Each row below holds a small network's activations on one input, seen along a few directions.
Each table varies a few parts of the input and shows all the possible inputs, shuffled.
Descriptions start from the smaller parts, as in this example, which fits no table here: line(4) and (point or ring(11) or (values(3) and ring(8))).
Shared parts are said once, and a part with two or three values counts as separate values.

Other details of the inputs vary at random and push rows far along three fixed directions, the same in every table; ignore that.

Rows:
r1: [ 18  -8  10   6  27 -12 -21   3  15  -2  -8]
r2: [-30  11 -17  13 -38   9  25 -28   2  33   6]
r3: [ 29  -4   2 -18  35   4  -8  11  -3  -6   1]
r4: [ 26 -15   6   1  28 -13  -8   7  10   6  -1]
r5: [-23 -16  -7 -10 -19  19   1  -1 -23   5   5]
r6: [-15  -1  25  -3   0 -26  -9  21  11  -7  -1]
r7: [-10 -23 -19  -1 -21  30   0  -5 -30   5  14]
r8: [ 36  -3 -25  14  34  22   8 -55   4  46   1]
r9: [ 20  -6  19  -7  14 -28  -9   8   1 -15   5]
r10: [-22  33  32  -4 -13 -13  10  17  33  -6  -5]
r11: [-13   4 -25  23 -49   1   1 -31  21  26  -6]
r12: [  5  -3  -3 -12  20 -11   1  16 -18 -26  -7]
r13: [  8 -13  -4 -22  33  -6 -13  28 -26 -37   0]
r14: [-4 23 16  7 -8 -2 19 -9 15 25 -4]
r15: [ -4  26  17  13  -4 -14  22  -3  22  -4   1]
r16: [ 10  -2  16  -6  19   0   3  24   5 -20 -11]
r17: [-20 -18 -23  -9 -15  14  -5   2 -33 -17  20]
r18: [-39   2 -18   2 -32   7  -9  13 -10 -35  -8]
r19: [ 19  -3   1  -6  24   6 -16   4 -23 -16 -15]
r20: [-15  -8 -24  -6 -18  23 -18   1 -19 -11  -3]
r21: [ 31  -6   5  21  20  -2   4 -25  25  46  16]
r22: [-13  25  25  13 -10  -1   6  15  38 -18 -22]
r23: [-13 -18 -19  -8 -22  15 -10  13 -57 -18   9]
r24: [-35  39  34   6 -17 -22  21  14  43 -12  -5]
r25: [ 40   1 -17   9  24  18  12 -28   0  43   3]
r26: [ 17  -6   3 -12  20  11  -8   2 -12  -3  14]
r27: [ 10  -3  18 -13  13 -27  -5  -5   7   4   0]
r28: [-13  -7 -30  10 -45  -5   5 -10   2  13   2]
Description of these inputs: line(4) and (values(2) or ring(5)).
- The inputs of r25 and r14 match in every part but the line(4) part. If r16 is changed in the same way as r25 into r14, which row does it become? => r5
- Change only the line(4) part in r24. List by row number the other rows that result. => r13, r17, r18
- Change only the values(2) part in r11. List by row number the other rows that result. => r1

Rows:
r29: [ -3  15  11   1   4  -7   3  15  16 -19 -12]
r30: [-25  12  16   1 -21  -1   3  17   9 -18  -3]
r31: [ -4   9  18  -1  -9 -26  -1  12  11 -10 -10]
r32: [ -7   3  20   1  -3 -22  -6  19  20 -15   2]
r33: [-17   5   0  10 -31 -11  -3  10  15  -7 -12]
r34: [-28   5  -7   1 -31   9   7   7   5  -2   4]
r35: [ -4   3  20   1   0 -28  -2  12  16 -10   2]
r36: [-32   7  -6   3 -32  10   4   5   4  -2   4]
r37: [ 12   2 -12  16 -10   0   8 -30  18  38  -3]
r38: [ 14   1  -7  12  -1 -11   3 -19  17  17   3]
r39: [-22  10   3   3 -17   3   3  16  14 -15  -6]
r40: [ -7 -33 -38  -4 -10  36 -14 -15 -43  11  11]
r41: [  1  -8  13 -22  28  -8 -12  18 -25 -25   1]
r42: [ -3  -9 -17  15 -18   5  -2 -15  15  23   9]
r43: [ -7 -34 -41 -10  -3  35 -17 -13 -44  10  12]
r44: [ 43 -15  -4  -6  49  18  -5 -14  -5  22   7]
r45: [-24   6  -7  10 -34  13   3   9   4  -6   0]
r46: [ 35  -8  14 -17  49  -6  -8   2 -22 -10   0]
r47: [ 12  -5   6  -8  21  -1 -12  17 -17 -27  -7]
r48: [  6 -10  13 -20  24  -7  -7  23 -26 -24   2]
r49: [ -3  17  14  -4   3 -14   9   9  11 -12  -7]
r50: [ 28 -14 -13  -5  27  11  -5 -15 -26   8   3]
r51: [23 17 13  2 31 -9 11 -7 21  5 -9]
r52: [ -3   1 -11   9 -17  21  10 -16   6  26  12]
r53: [-24  15  15   3 -20  -7   9  11   6 -12  -1]
r54: [-12  -2 -32   8 -35  20  16 -23 -12  29  11]
r55: [ 27 -13  14 -18  42   2  -9  13 -13  -9   4]
r56: [ -2  16  12   4   0  -6   4  17  15 -19 -12]
r57: [ 28  12   5  14  26  10  10 -28  25  29  -3]
r58: [ 10 -22   9 -15  21 -10 -27  22 -16 -22  -6]
r59: [-13  -3  -2 -16   0  -6  -8  12 -27 -25  -3]
r60: [ -5  12  18  -5   7 -11  10  11  12  -6  -2]
r61: [ 26  12  12   9  25   5  18 -25  21  37   9]
r62: [ -8 -28 -45  -6  -8  31 -13 -17 -43   8   7]
r63: [ -8 -20  -7 -12  -6 -18 -17  13 -28 -25   4]
r64: [  0  18   2  12 -10   3  18 -23  16  23   1]
r65: [ 10  18  -2  18   0   7  19 -30  23  30  -2]
r66: [-22  11 -13   8 -36   4  11   4  -1  -5  -5]
r67: [-18   5  -1  11 -29 -16  -5  13  16 -19  -6]
r68: [ 23  -2  10   6  15  -3   2 -17  26  35   4]
r69: [-13 -25 -10 -12 -16  -3 -15   8 -33  -3   5]
r70: [ 17  22  18   2  28 -12   7  -5  22  -1 -10]
- What is each input in this table made of? => ring(6) and (values(2) or ring(5))
- The inputs of r61 and r47 match in every part but the ring(6) part. If r53 is changed in the same way as r61 into r47, which row does it become? => r57
- The inputs of r39 and r34 match in every part but the ring(6) part. If r58 is changed in the same way as r39 into r34, which row does it become? => r68
- A walk changes only the ring(6) part. It starts at r63 and steps to r38. List the rest of the walk in order. => r67, r42, r32, r35
- A walk changes only the ring(5) part. It starts at r40 and steps to r43. List the rest of the walk in order. => r39, r44, r45
- Change only the values(2) part in r31. List by row number the other rows that result. => r63
